Each row has a name. Each question is about the rows just above it.

[ 15 -43   9  -3 -46  13  32  10 -24  17  -2  12  40   3 -32 -14] : K_409
[-12 -43  -2   8 -13  23  18 -16 -28  -3  -7  -7  14 -22   1 -14] : K_443
[-11 -17   4  -1 -20  42  36  -7 -28 -11 -23   9  28 -13 -28 -19] : K_964
[ 41 -92   4  -7 -77 -15  22  22 -17  50  34  22  51  21  -7  -4] : K_948
[ -8 -40  -3  13 -29  15  21 -17 -29   5  -5   4  20 -16   0 -16] : K_418
[  7 -63  -2   0 -34  12  17  -5 -25  21  10  10  24 -14   5 -10] : K_331
[ 17 -15  20  -7 -57  29  61  24 -29  12 -26  33  62  24 -81 -19] : K_841
[-51   1 -10  21  34  56  18 -47 -37 -41 -34  -5 -15 -44  15 -25] : K_905
[-53 -18   3  14  19  62  46 -34 -40 -50 -66  14   3 -36 -38 -38] : K_614
[-27 -46 -12  17   9  23   1 -34 -31 -13   0  -7  -4 -13  42 -13] : K_752
The one value in K_614 and K_905: | [-34]
Which value is in both K_443 and K_841? | [-7]

[ 19  29  38  26   1  21 -63  -1   4   4  28  30   5 -59   5   1 -30  21
  26  30  31  34 -12   3 -25 -42  26   8  37   5  21  34  17  53 -78  25
   7  35  11  35  56   9  10   2] -> K_905
[-53  46  42  39 -63 -40  55  37  60 -62  28  25 -84  -8  43 -16 -32 -82
  30  38  47 -25  53 -11  63  15 -89 -52  28  34 -63  40  55  14  41 -87
  34  41  46  33  16  52  46 -61] -> K_418
[-16  36  45  39 -42 -13 -49  11  19 -39  32  34 -36 -26  12 -18 -14 -25
  37  37  37  28   6  -9  -9 -44  -6 -32  39  12 -11  50  31  51 -75 -13
  20  47  16  37  50  22  21 -41] -> K_614
Whose row is [ 19  29  38  26   1  21 -63  -1   4   4  28  30   5 -59   5   1 -30  21
  26  30  31  34 -12   3 -25 -42  26   8  37   5  21  34  17  53 -78  25
   7  35  11  35  56   9  10   2]? | K_905
Whose row is [-53  46  42  39 -63 -40  55  37  60 -62  28  25 -84  -8  43 -16 -32 -82
  30  38  47 -25  53 -11  63  15 -89 -52  28  34 -63  40  55  14  41 -87
  34  41  46  33  16  52  46 -61]? | K_418

[ 4 50 26 70] = K_964
[55 19 26 53] = K_418
[-15  19  37 -37] = K_443
[ -9  55  55 -53] = K_24
[ 43  17 -12 -17] = K_324
[56 52 37 20] = K_331
[ 4 50 50 22] = K_614
[ 45  55  26 -35] = K_905
[-27  52  25   9] = K_948
[ 38 -46  24  53] = K_841
[45 55 26 53] = K_752
[ 38  49  28 -27] = K_409
The one value in K_841 and K_409: | [38]
Shared by K_418 and K_443: | [19]
Which value is in both K_752 and K_24? | [55]
Which value is in both K_24 and K_418? | [55]
Shared by K_418 and K_964: | [26]
The one value in K_948 and K_409: | [-27]

[ 11  26  -3 -35   3  21  10  23 -63  10   9] : K_24
[ -3  -1  -7  -9 -22  10  21  12 -43   1 -14] : K_331
[ 21  42   7 -38  35  20 -13  23 -31  12  35] : K_964
[  6  -6  -4   1 -14  -5  21  11 -84  -4 -44] : K_841
[ 21  42   4 -38  35  20 -13  23 -31  12  35] : K_752
[ 32 -28  12   0  70 -13 -24  -6 -18   1  -7] : K_905
[  6 -40  -4   1 -14  -5  21  11   2  14  59] : K_324
[ 16   9   8  -5  53  -4 -33  -9  25   2  27] : K_409
[  6  58   0 -28  23  22  -5  15  25  11  56] : K_614
[  6  -6  -4   1 -14  -5  21  11 -84  -4 -44] is in which row? | K_841
Which value is in both K_905 and K_324? | [1]

[ -1 -21  33 -10 -23 -22] = K_418
[-10 -10  -5 -26  29  89] = K_905
[  5  16  -1 -47 -23 -48] = K_841
Which value is in both K_418 and K_905? | [-10]
The one value in K_905 and K_418: | [-10]
Whose row is [ -1 -21  33 -10 -23 -22]? | K_418

[ 21 -70 -84 -69 -66]  K_409
[-87 -83 -83 -70  23]  K_948
[  4  11 -84 -35 -69]  K_331
The one value in K_409 and K_948: | [-70]
Which value is in both K_948 and K_409? | [-70]
[ 21 -70 -84 -69 -66] is in which row? | K_409
Whose row is [-87 -83 -83 -70  23]? | K_948

[  5 -70   4   5  57] = K_948
[ 5  5  3 25  4] = K_443
[  4   5   7 -87  65] = K_324
Which row holds [  5 -70   4   5  57]? | K_948
Whose row is [ 5  5  3 25  4]? | K_443
Whose row is [  4   5   7 -87  65]? | K_324

[-49  27 -61  38] : K_948
[ -5  39 -64 -11] : K_964
[-49 -17 -49  -7] : K_752
[ 40 -16 -21 -18] : K_905
[ 17  51 -61 -55] : K_409
[-48  -7 -59   9] : K_24
[  5  40  39 -60] : K_324
[ -6 -20   5  72] : K_443
[ 40  18 -18 -72] : K_841
Which value is in both K_409 and K_948? | [-61]
The one value in K_752 and K_948: | [-49]
The row with [ -5  39 -64 -11] is | K_964
Which row holds [-49 -17 -49  -7]? | K_752
The one value in K_841 and K_324: | [40]

[-35 -66 -34  -9   6 -15] = K_409
[ 24  60  29 -42 -19 -37] = K_948
[-35 -66 -16  24 -19 -30] = K_752
[-18  42 -37 -25  55 -30] = K_324
[  0 -16  -7 -58  43  -7] = K_964
[-47 -30   2  89 -19 -30] = K_905
[ 24  24  -7 -42  -6 -37] = K_614
The one value in K_948 and K_324: | [-37]
The one value in K_964 and K_614: | [-7]
The one value in K_752 and K_614: | [24]
The one value in K_752 and K_964: | [-16]

